Each row below is a small network's average activation on inputs in which a field has the value named, seen along a few directions.
Values that are neighbours, or in one group, have similar rows; names and order tell nothing.
In the rows, zero is written as 500.
Random noise pushes rows far along 8 fixed directions. That doesn't count. These rows show it; they differ only by the noise:
448, 531, 502, 278, 483, 494, 613, 326, 562, 665, 547, 443, 372, 353, 399, 676, 503, 368, 675, 657, 476, 530
553, 465, 564, 494, 723, 437, 440, 536, 387, 555, 496, 354, 471, 549, 412, 576, 475, 517, 301, 574, 598, 614
460, 560, 445, 442, 538, 686, 471, 342, 719, 329, 108, 461, 577, 499, 711, 474, 499, 410, 396, 578, 548, 448
458, 628, 436, 314, 262, 518, 539, 252, 673, 579, 412, 332, 893, 323, 662, 380, 427, 765, 744, 526, 241, 542
453, 505, 613, 531, 520, 554, 436, 579, 393, 310, 731, 673, 277, 596, 405, 420, 604, 292, 502, 512, 648, 443
528, 334, 443, 483, 620, 383, 320, 452, 266, 647, 522, 342, 403, 446, 329, 528, 315, 288, 667, 416, 378, 536
678, 490, 390, 336, 620, 593, 565, 444, 540, 550, 180, 334, 355, 435, 435, 689, 424, 422, 519, 505, 504, 610
721, 646, 522, 546, 550, 650, 526, 747, 471, 226, 368, 676, 344, 563, 527, 457, 482, 481, 412, 314, 718, 540
381, 644, 599, 553, 495, 517, 617, 352, 650, 584, 544, 481, 765, 478, 651, 514, 513, 710, 378, 551, 554, 500
547, 451, 616, 199, 475, 566, 495, 521, 406, 304, 826, 388, 249, 643, 223, 446, 856, 523, 479, 836, 531, 644


Values of H:
h9: 582, 516, 423, 431, 637, 482, 739, 563, 724, 643, 237, 477, 308, 543, 467, 758, 574, 619, 278, 640, 624, 530
h2: 453, 365, 510, 637, 596, 659, 510, 466, 621, 254, 471, 546, 360, 868, 577, 518, 832, 542, 64, 499, 587, 421
h4: 434, 472, 451, 773, 559, 513, 332, 503, 389, 468, 410, 768, 372, 430, 590, 439, 198, 56, 696, 145, 570, 293
h6: 391, 511, 511, 603, 369, 738, 687, 318, 635, 431, 529, 536, 504, 641, 628, 547, 689, 395, 422, 606, 557, 404
h10: 430, 661, 528, 709, 464, 568, 554, 549, 686, 483, 347, 747, 689, 334, 713, 480, 395, 602, 491, 409, 632, 328
h11: 538, 500, 560, 543, 442, 449, 735, 759, 488, 610, 724, 540, 414, 574, 371, 799, 625, 514, 438, 515, 595, 570
h8: 560, 433, 306, 509, 467, 519, 370, 504, 548, 480, 152, 411, 585, 409, 528, 340, 362, 546, 598, 499, 344, 448
h1: 260, 465, 650, 649, 443, 437, 248, 454, 420, 332, 815, 635, 699, 502, 547, 181, 570, 488, 541, 541, 477, 333
h7: 373, 606, 635, 687, 378, 479, 741, 552, 543, 589, 659, 752, 552, 474, 595, 587, 532, 410, 415, 622, 669, 469
h5: 469, 122, 531, 597, 927, 210, 236, 527, 170, 732, 574, 172, 565, 695, 394, 557, 516, 613, 85, 532, 407, 621
h3: 617, 880, 531, 501, 349, 444, 750, 784, 746, 440, 484, 824, 533, 457, 700, 518, 490, 872, 381, 315, 686, 525
The values of H form a line.
A walk along H starts at h5 and steps to its neighbour h2. Put h6, h11, h8, h7 in the order it reaches them.
> h8, h6, h7, h11
Name the neighbours of h1, in listed order.
> h4, h10

Values of L:
l5: 449, 443, 472, 271, 540, 455, 362, 523, 550, 388, 334, 431, 464, 540, 592, 467, 586, 403, 383, 678, 459, 526
l9: 620, 627, 506, 703, 601, 666, 597, 546, 561, 456, 292, 610, 611, 524, 660, 567, 359, 541, 446, 133, 644, 452
l4: 776, 472, 358, 619, 688, 513, 447, 567, 318, 605, 243, 404, 444, 483, 469, 573, 201, 543, 545, 47, 470, 586
l1: 283, 633, 604, 540, 411, 400, 664, 451, 629, 647, 585, 689, 499, 397, 586, 656, 463, 304, 479, 695, 639, 418
l3: 580, 530, 465, 612, 511, 656, 676, 613, 606, 393, 410, 786, 160, 519, 446, 639, 586, 391, 494, 371, 673, 364
l10: 474, 388, 503, 406, 440, 472, 537, 515, 463, 536, 721, 539, 314, 534, 359, 506, 665, 530, 565, 519, 400, 479
l8: 512, 425, 437, 743, 432, 844, 600, 413, 686, 224, 424, 572, 492, 737, 513, 344, 751, 602, 458, 403, 495, 306
l2: 607, 463, 434, 574, 457, 465, 527, 630, 437, 505, 454, 491, 567, 537, 567, 534, 456, 568, 471, 335, 442, 593
l11: 489, 822, 521, 400, 314, 532, 775, 358, 728, 625, 512, 730, 474, 276, 599, 547, 376, 586, 705, 439, 580, 472
l7: 374, 359, 571, 669, 697, 578, 747, 184, 519, 830, 676, 291, 474, 566, 345, 909, 620, 439, 322, 633, 568, 503
l6: 566, 428, 424, 517, 463, 624, 481, 510, 465, 422, 401, 404, 418, 567, 416, 481, 503, 371, 595, 535, 484, 542
The values of L form a line.
A walk along L starts at l8 and steps to its neighbour l3. Put l5, l4, l11, l7 in the order it reaches them.
> l5, l7, l4, l11
Name the neighbours of l1, in listed order.
> l2, l6
